These are the activations of a small neural network, seen along a few directions. Each row is one input.
Each table varies a few parts of the input and shows all the possible inputs, shuffled.
A made-up example of a description, with smaller parts first: values(2) and (point or line(11) or (ring(5) and line(6))).
Shared parts are said once, and a part with two or three values counts as separate values.
(in the rows, 128 means zero)

Other details of the inputs shift rows strongly along two fixed directions, in all tables alike. That doesn't count.

A family of inputs:
r1: [131 104 128 154 130 134 132 120 116 174 135]
r2: [120 119 146 117 123 124 142 124 137  98 109]
r3: [136 104 122 151 122 129 135 123 114 175 131]
r4: [139 142 137 119 133 123 129 124 138 100 109]
r5: [ 25 160  63  43 131  79  60 146 140 163 181]
r6: [127 101 130 162 122 136 126 123 117 166 142]
r7: [144 126 128 156 126 134 117 126 114 171 140]
r8: [136 137 131 121 126 125 126 130 136  95 109]
r9: [132 143 132 118 137 137 145 135 149  95 130]
r10: [138 140 133 119 130 122 129 129 136  99 106]
r11: [136 138 133 122 127 129 124 127 138  94 114]
r12: [119 113 135 118 127 133 136 125 140  96 107]
r13: [116 115 140 121 125 130 135 125 141  94 109]
r14: [139 139 143 110 128 129 128 127 136 103 108]
r15: [142 125 117 160 129 142 138 141 122 165 157]
r16: [129 106 133 158 128 131 131 120 117 173 138]
r17: [126 118 137 113 126 132 137 116 144 100 112]
r18: [128 104 133 160 126 135 127 118 118 169 143]
r19: [124 148 120 122 136 134 145 130 132  88 123]
r20: [129  99 125 159 124 139 127 123 116 168 140]
r21: [141 136 138 116 126 130 124 131 127  91 122]
r22: [118 117 145 120 120 130 136 122 140  93 118]
r23: [138 141 137 120 131 127 125 123 139  97 115]
r24: [137 133 112 165 133 142 137 128 107 159 156]
r25: [136 139 136 117 128 126 128 131 136 101 104]
r26: [136 138 142 111 127 133 123 126 138 100 113]
r27: [141 136 136 114 126 126 127 135 125  92 117]
r28: [143 140 133 116 130 121 131 130 129  97 110]
r29: [128 153 126 120 142 133 147 124 133  93 124]
r30: [124 115 132 114 122 130 138 124 140  98 107]
r31: [129 106 137 157 121 131 131 119 115 169 146]
r32: [133 137 136 119 125 133 122 129 139  95 112]
r33: [134 142 128 117 135 132 150 142 146  97 121]
r34: [137 141 140 117 131 128 128 126 138 102 107]
r35: [130 107 137 155 123 127 134 120 113 173 141]
r36: [143 122 123 158 121 132 118 133 111 170 135]
r37: [150 127 125 154 128 128 119 125 107 167 147]
r38: [124 115 134 115 122 133 136 120 143  96 112]
r39: [139 137 115 163 137 140 138 124 108 162 156]
r40: [128 104 130 159 125 129 132 125 114 172 134]
r41: [ 27 163  72  38 135  79  61 145 136 165 185]
r42: [142 125 115 159 128 139 141 144 119 167 152]
r43: [144 142 137 116 133 122 130 125 131  98 114]
r44: [148 124 127 149 122 130 122 133 108 175 132]
r45: [118 116 144 119 120 127 139 125 137  95 112]
r46: [136 135 137 113 122 131 125 133 134  99 107]
r47: [152 128 129 148 129 126 122 130 101 169 146]
r48: [121 116 136 116 131 130 139 123 140 100 104]
r49: [151 126 125 149 126 125 122 134  99 168 142]
r50: [139 136 112 161 136 135 142 130 105 165 147]
r51: [119 117 139 116 132 134 134 117 144  97 112]
r52: [ 20 158  69  38 127  86  58 148 144 168 174]
r53: [142 137 132 118 126 124 128 131 129  93 113]
r54: [128 120 138 112 128 128 141 117 142 103 107]
r55: [144 130 120 156 135 136 143 138 122 171 153]
Each input here is: ring(5) and (values(2) or line(4) or line(5)).
The inputs of r17 and r38 match in every part but the ring(5) part. If r31 is changed in the same way as r17 into r38, which row does it become?
Answer: r22
The inputs of r23 and r4 match in every part but the ring(5) part. If r9 is changed in the same way as r23 into r4, which row does it become?
Answer: r55
Change only the ring(5) part in r1. List by row number the other rows that result.
Answer: r12, r20, r48, r51
List by row number the other rows that have the ring(5) part in common with r13.
Answer: r8, r12, r19, r27, r30, r36, r42, r45, r46, r53
Change only the line(4) part in r2. List by row number the other rows that result.
Answer: r3, r40, r48
